Each row below holds a small network's activations on one input, seen along a few directions.
In each table, some parts of the input vary, and every possible input appears once, in random order.
A made-up example of a description, with smaller parts first: one of 5 places around a ring, together with either a single point or one of 11 places around a ring or (one of 3 separate values, together with one of 6 places along a line).
Shared parts are said once, and a part with two or three values counts as separate values.
(in the rows, 128 means zero)

A family of inputs:
r1: [152 141 153 119 142 169 122  82 143  81 133 136 120 154 156 135  76 106]
r2: [122 145  98 130 100 160 116 149 103  53 127  80  86 102 105 167 195 149]
r3: [168  83 220 108  95  98 165 205  74 249 104 169 183  64 136 200  91  70]
r4: [ 82 156 106 110  83 200 120 179 130 125 136 109  74 129 118 126 180 106]
r5: [139 135  95 155 161 130 132  46 127 151 139 120 178 172 159  25 141 189]
r6: [149  67  50 125 147  74 152  89 129 120 106 153 106 126  87  84 164 189]
r7: [205  92 144 126 111  43 150 211  93 142  88 152 190 114 165 218 103 126]
r8: [105 159 122  73  84 147 106 120 108 142 111 138 114 118 110 171 112  58]
r9: [ 75 137 154  94 133  89  90 111 105 196 164 187 129 105  93 141  82  92]
r10: [215 115 227 109 157  86 177 174 144 132  96 167 195 156 190 171 109 114]
r11: [118 172 132 186 160 182 123 111 156 143 132  44 117 158 129  47 113 197]
r12: [104 102 104 128 151 138 117  79 165 185 160 143 113 107 103 119 163 124]
r13: [104 103 102 123 147 142 141 133 148  81 124  36  88  96  96 130 163 194]
r14: [104 103 105 143 123  49  85 128 103  93 112 193 148 137 109 119 100 118]
r15: [113 131 154 135 139 117 126  63 152 114 169 193 183 190 173  83  97 138]
r16: [117 174 143 175 152 172 134 113 125 109 126  71  69 149 158 102 105 153]
r17: [ 86 126 113 140 135 193 150 170 179 139 173  70  90 133  92  96 180  99]
r18: [146 161  82 126  85 114  97 141 122  46 105 143 123  93 125 170 131  81]
The inputs of r10 and r3 match in every part but one. If r11 is changed in the same way as r10 into r3, which row does it become?
> r17
What is each input in this table made of?
> one of 3 separate values, together with either a single point or one of 5 places around a ring

A family of inputs:
r19: [175 143 189 121 148  95 133 110 123  98 107 168 172 160 178 144  70 121]
r20: [167  89 147 105 139  93 160 139 107 193  99 129 144 102 125 154 124 152]
r21: [137  76 161 111 136  96 145 142 123 160 130 154 136  87 106 166 118 109]
r22: [ 77 164 105 162 162 185 110  81 159 135 153  50  88 143 103  49 114 165]
r23: [106 138 121  93  68 117 105 154  88 172 121 200 144 117 114 145 124  51]
r24: [127 157 127 114  74 196 136 242 119  78 105  39  57  73 106 220 177  84]
r25: [ 93 113 162 100 122  93 114 165 128 168 153 175 138 112 108 173 114  80]
r26: [120 124  98 118 137 170 142  93 171  95 156 103 136 153 130  89 188 152]
r27: [168 116 170 152 138  91 148 155 124 121 114 155 183 168 179 122  86 143]
r28: [125 107  45 131 138 110 121  99 159  56 125 133  93 136  97 106 169 145]
r29: [ 75 150  53 156 125 136  87  86 106  66 132  81  76 123  93  84 151 194]
r30: [ 92 157 119 158 160 215 139  73 170 141 170  86  83 173 137  40 157 160]
r31: [176 114 146 162 139  80 143 152 113 173 111 143 190 125 155 120 126 154]
r32: [155 145 149 109 107 114 109 100 102 135 117 177 153 119 160 180  74  81]
What is each input in this table made of?
> either a single point or one of 5 places around a ring or one of 8 places around a ring
Start at r29 and move only the place on the ring of 5, one step at a time. The first step leads to r28. Which rows follow, in order?
> r26, r30, r22
